These are the activations of a small neural network, seen along a few directions. Each row is one input.
Each table varies a few parts of the input and shows all the possible inputs, shuffled.
A made-up example of a description, with smaller parts first: one of 3 separate values, together with either a single point or one of 9 places around a ring or (one of 4 places along a line, together with one of 5 places around a ring).
Shared parts are said once, and a part with two or three values counts as separate values.

Table:
x1: [ -3  47  -8  -9  21  -4 -11  -8  21   4   6 -17 -10  -1]
x2: [-20  38  -4 -14  16   8   7 -14  10  10  11 -26 -10  -3]
x3: [  0  10   5   5   1 -33  -3  13   2  20 -21  18 -15  -5]
x4: [ -2  22  -3  -6  -2 -26   5   1   0   8 -33  14 -20  -8]
x5: [  0  34  -5   1  25 -11 -17   4  20  13  19 -12  -6   5]
x6: [ 48 -97  -7  42 -67  33 -11 -17 -36 -71   2  41  50 -15]
x7: [ -9 -14  19  -7   3 -24   5  18  -5  24 -12  11 -13   6]
x8: [-22 -12  14 -12  -2  -9  22  13  -9  20 -22   3 -14  -1]
x9: [-21  16   3 -12  22  16   8   4  12  14  17 -28 -10  11]
x10: [ 53 -66 -21  33 -38  61 -20 -26 -21 -70  41  12  74   2]
x11: [ -8  10   4 -10  28  -1  -7  12  10  14  27 -21  -7  20]
x12: [-17  13   2 -10  -7  -9  22  -1  -3  13 -35   4 -19 -11]
Changing only one part turns x8 into x9. The same change can be made to x3. Which row results? -> x5
What do these inputs look like to the network? -> one of 2 separate values, together with either a single point or one of 5 places around a ring
Change only the choice among 2 separate values in x4. List by row number the other rows that result. -> x1
Change only the choice among 2 separate values in x2. List by row number the other rows that result. -> x12

Table:
x13: [ -6   6  -3   7  -2  15  -9 -11  -4 -26  36 -21   7 -11]
x14: [ -8 -43  33   7 -10  -4  16  17   0   3  -5  18 -12  -3]
x15: [-16 -16  -1  11  -7 -11  16  10 -12 -19 -21  27 -11 -13]
x16: [ 12  -1 -14  20 -29 -15  14  -8  -2 -20 -39  12 -17  -6]
x17: [-29  83   2 -16  64 -65 -12  31  40  65   3 -13 -69  15]
x18: [ -1 -11   9  12  21  28  -8  -5   4 -13  31 -13  12 -10]
x19: [  5   2 -21   7 -13   3   0   6   3  10 -22  28  12  -8]
x20: [  5  11  -2   8  -2  22 -22 -23   9 -22  15 -20  17  -9]
x21: [  6   6  -3  -2   6   1   9  -9 -10  -6  20  10  21  -8]
x22: [-60  80  21 -55  41 -13  41  -6  17  64 -28 -38 -47  -3]
x23: [ 25  19 -18   9 -13  -3  -9 -37  -4  -7  -1  -7  18  11]
x24: [ 32  13  -5  -4 -25  -5 -10 -12 -16  -4 -20  18  -3   2]
x25: [-17 -25   3   2  -7   3  15  39  -3   4  -2  12  13  31]
x26: [ -1 -42  16  -7  -3  -8  -7   7 -13  -6 -21   4 -20  -7]
x27: [  2 -20   5   6   6   4   1   1 -18  21  -6  18   7   1]
x28: [ -3  -4  -5   4 -13 -13   3  -2 -28   5  -2  11   6  -5]
x29: [ -6 -27  -2  -1  10  35  -2  17  14 -19  37 -21   3  20]
x30: [ 15  10  -5  -3  -4   0 -14  -8   8  -6   1  -3  33  -6]
x31: [  4 -13  10   5 -26 -17  -8   0   4 -11 -30  12  -4 -26]
x32: [  2 -18 -21   2  12  13   6   8  -1   5  10 -11  20  18]
x33: [ 27  18 -17   6 -14  22 -20 -27  12 -26  17 -20  -5  -6]
x34: [ 13 -27  16 -18   9  11   1  11   1   6  28  -3  16  22]
What do these inputs look like to the network? -> either one of 2 separate values or (one of 4 places along a line, together with one of 5 places along a line)
Change only the place on the line of 4 in x20. List by row number the other rows that result. -> x19, x30, x31

Table:
x35: [  4 -39   9  16 -27   5   7  -8 -15 -15 -13  17  -5  -9]
x36: [ 12 -40  11  18 -25  -8  -6   4 -17  -5  -2  22   3  -4]
x37: [ -2 -11   3   7  -5  27  -9 -13   6 -15  28 -17   8  -3]
x38: [-29  74  -2 -16  43 -47  -2  21  32  33 -18 -23 -68   1]
x39: [ 10 -15   7   8   5  13 -20 -10   1 -10  39 -11  13   8]
x40: [-32  79  17 -37  29 -38  11 -11  13  63 -22 -16 -38  -3]
x41: [ 20 -23 -13   6 -27   4   7   1 -17 -22 -24  30  19  -3]
x42: [-53  34  14 -33  49 -26  30  39  16  61 -15 -21 -40  19]
x43: [ 24 -30  -1  13 -18 -10  -4   8 -12  -8 -15  29  19  -1]
x44: [ 16   6 -20   0   3  25  -7 -10   5 -22  20  -6  32   6]
x45: [ 21  -5  -6   4  11  13 -18  -5   8 -12  26  -4  31   9]
x46: [  1   1 -13   4  -4  33  -4 -11  -3 -25  21 -19  19  -7]
x47: [  7 -30  -7   9 -32   9  13  -4 -19 -25 -24  18   8 -14]
What do these inputs look like to the network? -> either one of 3 separate values or (one of 2 separate values, together with one of 5 places around a ring)
Change only the place on the ring of 5 in x41. List by row number the other rows that result. -> x35, x36, x43, x47
Which other rows belong to the same alternative as x40? List them by row number. -> x38, x42

Table:
x48: [-29  29  24 -18  61  18 -12  35   6  45 -13   3 -22  25]
x49: [-21  25   8 -12  13 -36  39 -13   7  38 -37  -3 -34  -3]
x50: [ -7  49   4 -10  46 -14 -10  -5  22  31  14 -15 -23  19]
x51: [ 45 -27 -15  15 -19  25  -2 -25   2 -26  33  -8  45  13]
x52: [ 13 -55  -5  26 -35 -15   8 -19 -26 -27   4  30  11 -10]
x53: [ 22  -6 -18  12 -14  29 -46 -20   1 -57  58 -15  41 -14]
x54: [  2 -57  20   6 -35  25 -22   0 -18 -36  14  11  -3  -3]
x55: [ 19 -46 -16   7 -23   9  17  -3 -18 -15  24   7  61   4]
x56: [-23  23  29 -15  14 -20  -8  32  27  40 -15 -16 -28  -8]
x57: [ 16 -44 -20  11 -48  -5  10   9 -22 -42 -33  43  15 -12]
x58: [-21  36  -4 -15  -2 -33  26  22   6  24 -62  11 -48  -8]
x59: [-17  73  -6  -7  42  20   0 -14  14  24  13 -48 -16  -4]
Changing only one part turns x49 into x58. The same change can be made to x52. Which row results? -> x57
What do these inputs look like to the network? -> one of 2 separate values, together with one of 6 places along a line

Table:
x60: [ 13 -70   4 -12 -19  -4   6   6 -35  -8  -1  25  43  17]
x61: [-51 -11  22 -14  15 -16  -5  41   3  56   4  -7 -51   6]
x62: [ 43  -8 -26  41  -3  29 -10 -11   7 -42  24  -2  42   4]
x63: [-13  63 -22 -12  38  -5 -14  10   4  12  23 -20  -8   5]
x64: [ 14 -16  -4  16 -29  50 -12 -33 -10 -26  22  -3  41 -15]
x65: [-25  -2   9 -45  38 -39   7  30  -8  50 -14  -6   2  11]
x66: [ 13 -43  -6  -7 -26  46   7 -12 -14 -49  -2 -14  23   1]
x67: [ -7  56   1 -26  38 -14 -42   1  22  14  41 -16 -15   7]
x68: [  7 -76  36  42 -30  14  16  24 -13  -9  12   7  -6  -1]
x69: [-10  57  18  -2  38   9  10  -2  16  21  -3 -48  -2  -9]
x70: [ 38 -24 -15   1  -8   4 -52 -21   4 -39  45 -11  36   2]
x71: [ -8  57   4   2 -23 -53  33   5  18  36 -73  39 -61 -12]
x72: [-43  34 -17 -28  28   4  30  -5  17   4  -7 -27 -26   7]
x73: [ 28 -15  -5  42 -56 -27  24 -32 -13 -19 -70  83 -19 -23]
Changing only one part turns x70 into x67. The same change can be made to x73. Which row results? -> x71
What do these inputs look like to the network? -> one of 2 separate values, together with either a single point or one of 6 places along a line
Change only the choice among 2 separate values in x66. List by row number the other rows that result. -> x72

Table:
x74: [  8  -4 -26   4 -17  27   8  -5 -24 -10 -36  16  23 -11]
x75: [ -5  28 -21  19  -2  52 -11 -28   9 -39  20 -28   4  -6]
x76: [ 37   7   5   3   2   1 -35   5   2  -4  16  19  21  19]
x77: [-11 -63  29   4 -19   4  21  10 -12  -2 -11   9 -31  -9]
x78: [ 21   7 -24 -14   6  34  -1 -19  -2 -26 -14  -5  33  11]
x79: [  3 -38  16 -15  18  15  16  14   8   8  24 -12  40  14]
x80: [-42  69 -14 -14  54 -50  17  64  36  45 -29 -22 -74  35]
x81: [-48  95  24 -46  30 -40  11 -24  11  90 -17 -25 -46  -6]
x82: [ -2 -50  12  -2   0  -9  32  15 -23  14   7  12  31   3]
x83: [ 30  -6  -3  16 -22 -21 -21  14 -24   4  -7  36  13  11]
x84: [-17 -23  12   3  12  21   4   2  16  -9  57 -38  12   2]
x85: [ -5 -11  -8   3 -48   6  11 -10  -4 -38 -40  22 -11 -20]
x86: [ 16  13 -10  14  11 -15 -34 -28  11 -24  50 -12   6 -10]
x87: [ 13 -24   7  25 -26 -26 -18 -11  -3  -9 -20  27 -21 -33]
What do these inputs look like to the network? -> either one of 2 separate values or (one of 3 separate values, together with one of 4 places along a line)
A walk changes only the place on the line of 4. It starts at x75 and steps to x78. List the rest of the walk in order. -> x74, x85
